A small network was shown many inputs. Here are its activations along a few directions, one row for each input.
In each table, some parts of the input vary, and every possible input appears once, in random order.
A made-up example of a description, with smaller parts first: one of 2 separate values, together with either a single point or one of 11 places around a ring or (one of 4 places along a line, together with one of 8 places around a ring).
Shared parts are said once, and a part with two or three values counts as separate values.

Other details of the inputs shift rows strongly along two fixed directions, in all tables alike. That doesn't count.

Table:
R1: 152,48,-104,188,13,76,-96,-162,-34,4,-14,-64,63,90,-4
R2: 164,-118,-125,79,58,50,198,-82,-101,-84,-1,-203,131,-143,-123
R3: 198,-204,-137,128,130,128,268,-103,-26,48,217,-129,116,-165,-92
R4: 18,252,147,-438,-101,-269,-395,236,-143,143,-248,192,-293,-24,104
R5: 162,186,-264,59,-103,-7,-212,-180,-131,81,-139,-124,-53,72,-105
R6: 205,-235,-83,217,104,128,337,-19,-4,-65,200,-143,141,-159,-90
R7: -359,-175,318,-304,97,64,34,488,167,136,386,236,-176,22,182
R8: -132,116,87,-283,-49,-34,-254,110,169,30,-93,171,-27,154,115
R9: 140,-24,-218,183,63,139,139,-110,90,-47,40,-128,118,44,10
R10: -255,-132,314,-217,76,-7,-31,437,111,42,273,233,-71,-14,120
R11: 409,191,-141,21,-73,-169,-223,-202,-380,123,-281,-75,-156,-103,-114
R12: 316,75,-146,37,-52,-65,-96,-165,-296,141,-113,-117,-176,-92,-114
R13: 116,6,-98,88,-100,-84,82,-206,-250,113,-210,64,-97,-43,-43
R14: -154,80,-130,41,-121,-9,-30,-105,-17,53,-155,100,32,166,3
R15: 143,-239,-122,174,93,101,276,-37,-10,-44,218,-153,162,-183,-138
R16: 118,10,58,-87,-92,-157,-126,6,-113,-43,-189,21,-18,-66,-89
R17: 16,-310,-25,189,-20,94,258,-253,-10,3,205,-72,175,-116,-140
R18: 173,-298,93,209,62,111,220,-189,1,-25,151,-95,200,-91,-89
R19: -18,-31,60,25,-27,45,-63,2,171,-100,-37,21,137,119,15
R20: 87,-53,-216,246,-114,102,69,-382,14,-48,-48,-109,200,71,-133
R21: 410,151,-184,9,-20,-75,59,-140,-277,-47,-331,-205,-62,-83,-60
R22: -127,356,-21,-431,-41,-114,-250,332,103,-8,-325,113,-203,192,252
R23: -287,-400,193,39,21,118,280,89,179,-46,359,102,155,-79,-17
R24: -4,706,299,-159,111,-510,-205,157,-250,-90,-449,-11,-655,-181,188
R25: -332,-20,-19,-255,86,89,-14,315,320,49,258,122,74,92,120
R26: 181,-24,-213,229,53,183,161,-193,60,-153,-67,-258,221,61,-46
R27: 219,49,-160,179,-102,-1,-118,-280,-28,-117,-227,-125,165,65,-147
R28: -247,-273,84,154,39,245,255,-54,310,-44,309,71,203,131,89
R29: -16,54,214,447,304,-74,324,-247,-78,-231,183,-327,-62,-343,-128
R30: -291,-144,115,-84,62,163,-71,95,280,26,321,69,208,85,40
R31: 132,152,95,456,281,-103,269,-431,-186,-153,108,-405,-69,-365,-180
R32: 54,-213,-13,280,-23,59,315,-182,-138,41,15,18,42,-45,-31
R33: -139,-15,105,-363,108,16,51,289,71,51,83,83,-69,-37,117
R34: 279,463,66,261,185,-298,22,-374,-327,-114,-276,-302,-353,-315,-67
R35: -266,-141,138,-31,40,151,-59,137,269,-57,254,77,193,80,35
R36: -229,-210,130,-159,91,61,37,224,72,149,386,53,-37,-48,2
R37: 394,-30,-193,178,35,16,206,-142,-184,-12,-59,-171,17,-161,-94
R38: 95,220,149,-325,-155,-299,-286,228,-131,-18,-391,166,-229,4,52
R39: -137,-235,-35,165,117,304,122,-88,200,73,419,-69,157,74,-11
R40: 29,-44,43,-127,52,12,150,196,-4,-76,-13,-32,-3,-67,34
R41: 332,292,76,538,190,-205,232,-412,-297,-237,-199,-415,-200,-324,-135
R42: 396,223,-201,9,-108,-235,-271,-198,-415,102,-323,-108,-139,-106,-163
R43: 153,68,-152,211,-168,4,18,-236,-9,-112,-241,-47,62,103,-46
R44: -171,-318,-80,373,64,309,336,-305,149,25,288,-3,296,110,-40
R45: -31,-4,35,-141,-42,-89,-100,187,-118,75,37,35,-180,-60,-30
R46: -292,-220,383,-238,93,54,20,369,200,65,357,199,7,-18,148
R47: -146,-111,-5,3,-64,-67,114,-20,-120,105,-20,125,-30,-14,-20
R48: 17,232,76,-308,-94,-275,-353,280,-209,64,-238,162,-276,-31,32
R49: -105,-203,-110,148,131,270,223,-54,234,-123,231,-179,314,42,-29
R50: -232,-377,232,-77,118,120,144,83,204,14,403,63,222,-62,-41
R51: 226,-106,-19,156,-33,-41,-32,-162,-164,-41,-27,-144,95,-139,-167
R52: -177,-197,42,-194,137,53,160,284,148,75,350,54,62,-105,27
R53: 9,-286,-70,350,-24,69,309,-237,-134,-11,66,-40,138,-90,-133
R54: 20,250,-64,-228,-140,-144,-356,-8,8,4,-301,82,-40,134,1
R55: -147,201,119,-279,-193,-286,-114,320,-163,61,-362,316,-337,50,158
R56: 16,19,-143,285,-118,51,107,-196,-40,-46,-187,9,80,154,-17
R57: 30,177,-135,-86,-28,-22,-70,172,99,-61,-139,24,-49,86,87
R58: 236,165,-316,47,-10,22,-53,-165,-35,18,-165,-123,12,25,-29
R59: -217,-56,229,-338,17,-94,-178,287,63,101,160,158,-47,-53,55
R60: -208,188,63,-264,-45,-26,-246,297,118,93,-22,165,-235,190,193
R61: 162,35,-203,183,-128,66,17,-385,-20,-12,-152,-67,80,85,-61
R62: -136,-251,-32,204,135,275,82,-113,186,24,437,-59,312,52,-73
R63: 200,88,40,-168,-79,-157,-181,-71,-150,59,-246,48,-100,-52,-37
R64: -217,-106,331,-256,20,-49,-83,394,120,10,164,198,-61,-22,115
R65: -134,-54,238,-196,64,-35,-66,310,10,106,174,194,-116,-14,121
R66: 64,-303,-11,330,89,268,208,-302,206,-92,237,-150,352,73,-61
R67: 184,-213,-20,276,-78,31,254,-223,-100,-77,-9,-81,101,-105,-114
R68: -100,75,-121,-102,15,24,-37,182,167,-43,17,30,36,54,44
R69: -248,-120,152,6,100,157,-26,225,248,-31,287,132,115,136,101
R70: 85,78,-182,174,-185,-15,-36,-252,-29,-96,-238,-39,79,85,-95
R71: -59,281,38,-305,-95,-111,-395,129,40,71,-207,147,-138,133,123
R72: 354,143,-126,73,-127,-147,-103,-76,-334,37,-259,-112,-224,-75,-101
R73: -157,154,142,-225,-66,-55,-277,264,157,-36,-93,158,-51,154,139
R74: -484,-121,136,-354,175,221,68,370,449,18,343,144,97,149,244
R75: -199,-259,158,120,123,261,105,20,311,-27,390,9,248,92,79
R76: 152,181,14,-149,-212,-238,-97,-4,-218,40,-372,122,-255,-22,52
R77: -62,-103,-101,314,-38,144,214,-234,23,2,-9,14,125,150,21
R78: -370,-56,110,-163,27,126,-96,312,252,30,278,134,-14,134,93
R79: 340,204,-250,-114,-60,-155,-73,-134,-286,11,-353,-199,-69,-107,-113
R80: -195,251,72,-290,-101,-80,-299,357,87,37,-107,183,-256,185,165
R81: 411,148,-205,90,-211,-178,-49,-395,-350,53,-415,-85,-125,-99,-131
R82: 63,-133,-107,241,94,211,14,-236,56,41,230,-84,207,53,-63
R83: -193,102,-77,33,-141,-37,-42,1,-4,-11,-204,157,-2,174,24
R84: -90,443,-135,-502,-105,-187,-372,255,8,23,-407,79,-191,157,142
R85: -299,56,115,-202,14,11,-223,302,182,7,128,198,-5,139,110
Each input here is: one of 5 places around a ring, together with either a single point or (one of 2 separate values, together with one of 8 places along a line).
The inputs of R8 and R66 match in every part but the place on the ring of 5. If R44 is changed in the same way as R8 into R66, which row does it become?
Answer: R77
The inputs of R5 and R39 match in every part but the place on the ring of 5. If R42 is changed in the same way as R5 into R39, which row does it become?
Answer: R11
Start at R84 and move only the place on the line of 8, one step at a time. The first step leads to R25. Which rows follow, in order?
Answer: R5, R62, R30, R54, R20, R14
Change only the choice among 2 separate values in R76. List by row number the other rows that result.
Answer: R28

Table:
R86: 68,-383,153,279,419,264,233,-115,26,146,769,-255,128,-294,-148
R87: 233,-423,-605,127,-75,487,312,-151,238,21,180,-187,576,183,-80
R88: -712,-111,365,97,299,264,89,262,578,-166,601,65,183,90,153
R89: -67,25,-106,-359,-406,20,-380,362,51,168,-318,480,-54,403,203
R90: 535,482,-430,-183,-44,-318,-26,40,-572,127,-513,-218,-473,-254,-61
R91: -816,309,312,-380,38,-156,-190,370,350,-26,-9,371,-228,225,319
R92: -165,274,335,-493,-133,-410,-259,633,-299,192,-277,454,-684,-11,284
R93: -190,-582,114,-2,373,395,736,289,449,-201,668,-203,392,-209,38
R94: -262,200,-34,-700,-481,-193,-556,428,89,196,-441,604,-234,432,222
R95: -160,-526,15,14,166,545,-60,32,457,124,768,-26,540,201,-5
R96: -259,-480,419,98,105,86,479,54,216,-119,390,91,159,-149,26
R97: 696,-80,-96,580,-78,-72,267,-493,-413,-216,-374,-305,105,-189,-237
R98: -232,209,469,-479,40,-339,-302,518,75,-139,-93,205,-214,-158,115
R99: -517,351,312,-343,251,35,-381,411,462,12,251,122,-190,214,309
R100: 569,389,-154,150,-101,-392,-276,-283,-648,77,-439,-223,-348,-311,-250
R101: -382,212,356,-549,-110,-418,-145,513,-180,238,-117,459,-626,-74,241
R102: -628,-765,73,-54,43,507,239,42,527,133,730,260,651,218,-17
R103: 334,412,-370,-260,-419,-218,-727,-91,-243,76,-644,69,-81,256,-137
R104: 552,-166,-169,591,10,-59,349,-811,-359,-180,-204,-473,307,-335,-422
R105: 353,256,-334,638,-141,-27,128,-761,-216,-120,-450,-282,6,54,-142
R106: 269,617,-180,151,-264,-280,-274,-157,-290,-81,-791,24,-322,226,88
R107: 473,504,-646,324,-29,-35,85,-407,-164,-202,-592,-465,-68,73,-57
R108: 384,-450,-227,828,192,155,590,-889,-434,49,336,-470,306,-414,-474
R109: -74,-272,427,-75,343,158,70,205,298,-109,569,-95,169,-178,33
The inputs of R106 and R97 match in every part but one. If R88 is changed in the same way as R106 into R97, which row does it become?
Answer: R98
What is each input in this table made of?
Answer: one of 4 places along a line, together with either a single point or one of 5 places along a line
Which other rows agree with R89 in the place on the line of 4? List them by row number.
Answer: R87, R94, R95, R102, R103
Change only the place on the line of 4 in R99. List by row number the other rows that result.
Answer: R86, R95, R109
Change only the place on the line of 5 in R108. List by row number the other rows that result.
Answer: R86, R92, R100, R101
